These are the activations of a small neural network, seen along a few directions. Each row is one input.
Each table varies a few parts of the input and shows all the possible inputs, shuffled.
A made-up example of a description, with smaller parts first: one of 3 separate values, together with either a single point or one of 9 places along a line or (one of 5 places around a ring, together with one of 6 places along a line).
Shared parts are said once, and a part with two or three values counts as separate values.

Table:
x1: [-13   3 -17 -20  -1 -13 -19 -44  -5 -18  35  -9  12  22]
x2: [-23  -2 -15  88   1  -8   9 -12  13  42  17  32  32  27]
x3: [-13 -47   4  -2  24   4  34   9  12 -15  -9  -5 -32  10]
x4: [ 18  15   6  -8 -10  -9 -30   7 -11  -1  24 -27  10 -30]
x5: [ 14 -23   3 -35   3   1  15   5   0   9 -11  29 -33   7]
x6: [-17  27  -3  -6 -21 -11 -35 -20 -14 -26  14 -26  14  -2]
x7: [-19 -16  15   6  19   8  10  38  13 -24 -36 -21 -27  -5]
x8: [ 23 -10  -5 -20   9 -12 -14 -21   0   2  44  -8   9 -12]
x9: [ 24  -7  -5 -39  11  17  24 -19 -15   8  -8  12   0  -4]
x10: [-28  32 -11  92 -16  -6   3  18  20  27  -1  20  34  11]
x11: [ 21  22  11 -28  -6  24   8  10 -19  -2 -28  -7   4 -20]
x12: [ 13   6  16 -28 -12   5  -5  30   6  -3 -41  10 -23  -5]
- The inputs of x8 and x4 match in every part but one. If x5 is changed in the same way as x8 into x4, which row does it become? => x12
- Describe the family of inputs behind these rows. => one of 2 separate values, together with either a single point or one of 5 places along a line
- Change only the choice among 2 separate values in x10. List by row number the other rows that result. => x2

Table:
x13: [ 48 -60  16 -15  49   4  32  39  23  18   7  -3 -30 -38]
x14: [-42 -19  -4  85   3  -5  20  -2  20  15  -3  20   8  36]
x15: [ 27  47  39 -15 -30  30  -5  73  -3   5 -86  12 -14 -33]
x16: [ 14   2   3 -95  -9  -2 -22 -27 -22 -49  12 -36 -19  -8]
x17: [ 27  25 -20 -10 -12  23  36 -33 -25  46 -13  52  27  10]
x18: [ -4  33 -15  10  -1 -12 -45 -53   3  -4  49  -4  57  18]
x19: [-11 -25  -3 -67  -1  -7  -2 -25 -14 -30 -10   1 -42  18]
x20: [ -6  14 -21  70 -18 -28 -14 -11  17  42  53  31  34  12]
x21: [-68   3   4  68   6   6  21  46  29 -27 -54 -12 -15  25]
x22: [ 10  36   2   5 -19 -17 -54  -1 -27 -17  47 -68  32 -53]
x23: [  6 -56   0 -36  34   7  34  -5  -1   2  -2   8 -39  14]
- Describe the family of inputs behind these rows. => either one of 2 separate values or one of 4 places along a line or one of 5 places along a line
- A walk changes only the place on the line of 4. It starts at x13 and steps to x23. List the rest of the walk in order. => x19, x16

Table:
x24: [-37  37 -21  33  17 -11 -32 -44  13 -33  33 -39  49   5]
x25: [ 42   6  30  -3  21  37  29  57  -1  25 -84   5 -10 -38]
x26: [-18   4  -6  42  -3 -28 -41 -27 -17  -4  62 -39  19 -21]
x27: [ -9  81  -3   4 -58 -11 -62  14 -13 -13   5  -9  29 -30]
x28: [ 36 -23  -3 -33  10 -28 -35 -30  20  21  65  22   1  17]
x29: [ 32 -42   7  -2  17 -11  14 -10  36  39  27  69 -13  24]
x30: [  3 -19   5 -15  13 -39 -52   0  27 -18  55  -9  -9  -6]
x31: [ 14  -5 -20  24  -8 -18 -23 -54 -33  30  70  -6  32   2]
x32: [-30 -28  -8  83  11  -6  29  21   3  42   0  16   3  10]
x33: [ 41 -32 -23 -73  13 -12  18 -32 -21   2  44 -25  -9 -20]
x34: [-10  -4  -8 -93 -13  -4  -7 -59 -29 -32  -1  -2 -17  45]
x35: [ -4 -45   6  -9  18  -4  20  36   8 -39  -4 -57 -45 -28]
x36: [ -1 -48   4  34  26 -14  10  37  54  24 -13  46 -29  18]
x37: [ 35  17  45  -8   0  29 -10  65  -5 -29 -58 -48  -5 -50]
x38: [-48   3 -20  78  33  17  39  13  23  15 -19  17  32  40]
x39: [-40 -17  12  78  -9 -17 -11  16   8  -3  24 -44   4 -10]
x40: [-42   3   5 -72  -4 -15 -28 -30 -21 -70 -12 -29 -30  25]
x41: [ 41  34  24 -55   2  20 -36  25 -26 -25 -14 -43  16 -64]
x42: [ 10 -23  -7 -51  21 -20  -1   2 -15 -36  40 -53 -27 -35]
x43: [  0 -51  -5  -4  39  11  57  44   6  14 -16   0 -56 -12]
x44: [-11   4 -28  49  21  18  42 -42   5  21  10  42  50  43]
x45: [  7 -28 -19  52  -2  -5  29 -40 -14  48  24  40  26   9]
x46: [-58 -18  21 -27  -7   6  -7  13  -2 -72 -47 -31 -55  35]
x47: [ 66  29  15 -80  -2  32 -14  -3 -36  23   3 -10  24 -40]
x48: [ 25  57  -7  15 -55   3  12  -5 -10  47 -30  73  25   4]
x49: [ 22  72 -20 -17 -65  -1 -43 -20 -22  26  11  26  40  -7]
x50: [-61  16   3  69  14   4   0   7  32 -28   3 -44  34  20]
x51: [ 35 -52 -17 -41  22  12  62 -17  -4  22  10  22 -29 -17]
x52: [-15 -23  -3 -58  -4  20  38 -39 -14 -16 -34  44 -37  48]
x53: [-51 -27   4 -20  12  20  30  14  -1 -23 -66  22 -62  47]
x54: [ 66  12  27 -45   8  44  35  11 -22  44 -37  34   4 -32]
x55: [-12 -38  23  27   8 -27 -25  43  50 -21  16 -11 -27   7]
x56: [ -3  26 -36  19   9   2 -13 -73  -2   1  40  -6  60  30]
x57: [-19  62  15  48 -64  -6 -33  50  12 -18 -46 -15  13 -22]
x58: [ -8  59   7  53 -39   1  10  56   8  38 -58  42  -1   4]
- The inputs of x43 and x35 match in every part but one. If x53 is changed in the same way as x43 into x35, which row does it become? => x46
- Describe the family of inputs behind these rows. => one of 5 places around a ring, together with either one of 2 separate values or one of 5 places along a line
- A walk changes only the place on the line of 5. It starts at x44 and steps to x45. List the rest of the walk in order. => x29, x51, x52
- Change only the choice among 2 separate values in x37. List by row number the other rows that result. => x57

Table:
x59: [-41 -27 -20  82  10 -18  17 -21  24  17  35  17  16  41]
x60: [  8 -12  -3 -40   9 -16 -26 -27  -4 -28  43 -32  -1 -11]
x61: [-10  -3 -25  68   9  -6  22 -22  17  52  21  54  31  30]
x62: [ 20 -10  18 -16   0  19  28  35   7  11 -51  25 -27  -7]
x63: [ 37   6  -5 -48  -9  -7 -21 -25 -23  11  37  -4   8 -19]
x64: [-28  13  10  45  -7  -3 -13  36   7  -9 -18 -23   0 -15]
x65: [  0 -36  -1 -62  23   4  17  -6  -6 -30  -7 -20 -39   3]
x66: [-13 -25  19  -8  17   9  17  40  14 -19 -41  -5 -41   6]
x67: [ 31 -22   5 -69   8  16  22 -13 -23   2 -15  12 -27  -8]
x68: [ 11  35  10  35 -14  13   3  34   2  15 -25   1  19 -20]
x69: [-23  31  -4  13 -19 -14 -38 -17  -3 -27  14 -26  22   4]
x70: [  7  52  -3   1 -28   4 -28 -14 -14   5   9   1  38  -3]
- The inputs of x64 and x68 match in every part but one. If x59 is changed in the same way as x64 into x68, which row does it become? => x61
- Describe the family of inputs behind these rows. => one of 2 separate values, together with either a single point or one of 5 places around a ring
- Change only the choice among 2 separate values in x62. List by row number the other rows that result. => x66
